Each row below holds a small network's activations on one input, seen along a few directions.
Each table varies a few parts of the input and shows all the possible inputs, shuffled.
A made-up example of a description, with smaller parts first: one of 5 places around a ring, together with either a single point or one of 11 places along a line or (one of 2 separate values, together with one of 6 places along a line).
Shared parts are said once, and a part with two or three values counts as separate values.
In the rows, 128 means zero.

Other details of the inputs shift rows strongly along two fixed directions, in all tables alike. That doesn't count.
These rows show it; all are for the same input, with only those details redrawn:
[101 137 123 157  92  83 137 117 129 115 106]
[107 156 127 161  98  89 151 100 142 112  98]
[146 194 133 122 175 174 166  67 182 120 106]
[ 93  89 114 136  93  86  94 163  99 126 135]
[121 141 123 127 137 134 129 115 141 124 122]
[115 123 120 123 131 128 114 132 128 127 130]
[137 123 119  88 181 184 103 133 139 137 149]

A family of inputs:
row 1: [ 95 160 125 172  79  67 146 100 141 113  85]
row 2: [103  94 107 123 115 105  82 166 106 132 131]
row 3: [123  90 131 105 133 151  91 159 100 141 176]
row 4: [115 131 135 157  90  99 138 123 115 119 130]
row 5: [ 86 149 139 158  77  78 148  97 141 120 110]
row 6: [ 85 136 132 139  88  91 121 114 135 132 120]
row 7: [ 93 132 144 172  52  64 146 116 112 119 127]
row 8: [157 117 177  82  58   4 165  38 127 156  70]
row 9: [128 120 112 128 137 128 117 141 125 125 118]
row 10: [123 154 131 160 103  98 156 104 157 129  67]
row 11: [162  90 113 100 167 174  98 173 110 141 157]
row 12: [159 124 124 100 178 189 112 140 125 132 156]
row 13: [139 111 107 105 160 153  98 154 135 142 124]
row 14: [179 179 146 134 167 182 183  82 173 131  95]
row 15: [111 132 123 173  67  65 144 142 116  99  95]
row 16: [158 111 116  93 170 179 108 164 135 130 141]
row 17: [140 128 131  84 169 191 109 140 140 130 158]
row 18: [143 110 125 156 118 103 142 150  88 124 137]
row 19: [118 170 149 128 117 138 156  93 160 117 125]
row 20: [158 116 141 148 129 126 160 135 112 139 123]
row 21: [135 112 124  92 155 172 100 157 125 127 156]
row 22: [144  93 137  97 166 172 108 153  95 149 193]
row 23: [130 143 114 130 142 133 123 124 142 127 104]
row 24: [106 139 124 127 123 122 116 118 140 131 120]
row 25: [117 155 123 155 114 101 147 105 144 111  98]
row 26: [106  99 115 122 118 114  97 154 110 129 139]
row 27: [ 75  64 119 130  76  75  74 178  85 134 154]
row 28: [166 122 120 102 180 190 115 145 122 133 149]
row 29: [169 194 127 127 186 178 176  72 192 122  89]
row 30: [125 159 131 153 105 107 153 115 142 101 103]
row 31: [144  98 122  95 162 177  93 160 106 139 171]
row 32: [133 152 145 166 109 103 174  99 119 120 131]
row 33: [145 202 140 120 178 182 171  55 191 122 108]
row 34: [114 138 140 125 112 129 130 125 137 118 137]
row 35: [109  56 121 134  73  85  90 206  86 132 127]
row 36: [111 170 136 133 129 130 141  85 164 128 110]
row 37: [129  88 127 138 115 108 118 163  76 132 165]
row 38: [159  93 123 103 175 169 108 164  91 140 178]
row 39: [109  70 136 126  99 103 103 171  69 145 186]
row 40: [150 105 124 156 117 100 145 153  95 129 134]
row 41: [153 109 124  90 180 187 111 145 144 150 126]
Describe the family of inputs behind these rows.
Answer: either a single point or (one of 5 places along a line, together with one of 8 places along a line)
Start at row 39 and move only the place on the line of 8, one step at a time. The first step leads to row 22. Which rows follow, in order?
Answer: row 32, row 37, row 38, row 18, row 40, row 20

A family of inputs:
row 42: [182 169 140 118 193 176 175  92 167 129 100]
row 43: [155  69 126  88 144 154  80 191  96 153 170]
row 44: [128 132 118  99 137 151 114 132 159 125 125]
row 45: [117 128 120 120 142 126 117 134 147 127 101]
row 46: [132 127 131 165  65  64 161 130 125 111 102]
row 47: [ 80 130 145 163  64  73 142 100 139 122 111]
row 48: [140  71 129  93 133 126  82 159  70 139 185]
row 49: [137 143 148 137 118 102 161  92 116 129 139]
row 50: [121 152 135  83 175 173 127  98 155 148 154]
row 51: [132 113 117 176  91  59 135 134 103 134  93]
row 52: [173 145 118 125 164 154 161 103 139 131 106]
row 53: [119 161 114 154 125 103 135  93 157 130  75]
row 54: [143  80 139  93 125 156  95 173  87 150 159]
row 55: [127 139 105 119 144 137 125 113 147 127 100]
row 56: [ 97 173  98 189 152 183 132 157 143  91 144]
row 57: [167 164 162 119 171 187 180  66 165 139 134]
row 58: [104  93 129  91 112 146  76 164 110 142 143]
row 59: [ 93 122 125 147  79  67 125 138 128 105  91]
row 60: [112 171 137 135 110 101 140  70 146 110 116]
row 61: [ 81 130 133 144  75  60 125 107 117 121 128]
row 62: [185 160 143  98 194 190 165 102 159 122 116]
row 63: [118  90 119  88 132 146  65 176 124 145 151]
row 64: [109 120 143 155  78  59 158 121  97 135 137]
row 65: [120  90  95 173 149 179  97 228  75 108 192]
Describe the family of inputs behind these rows.
Answer: one of 2 separate values, together with either a single point or one of 11 places along a line
Changing only the choice among 2 separate values turns row 44 into row 46. The same change can be made to row 63. Which row results?
Answer: row 43
Which other rows does row 53 become when the choice among 2 separate values takes its other values? List them by row number.
Answer: row 51
Which other rows does row 64 become when the choice among 2 separate values takes its other values? List them by row number.
Answer: row 50
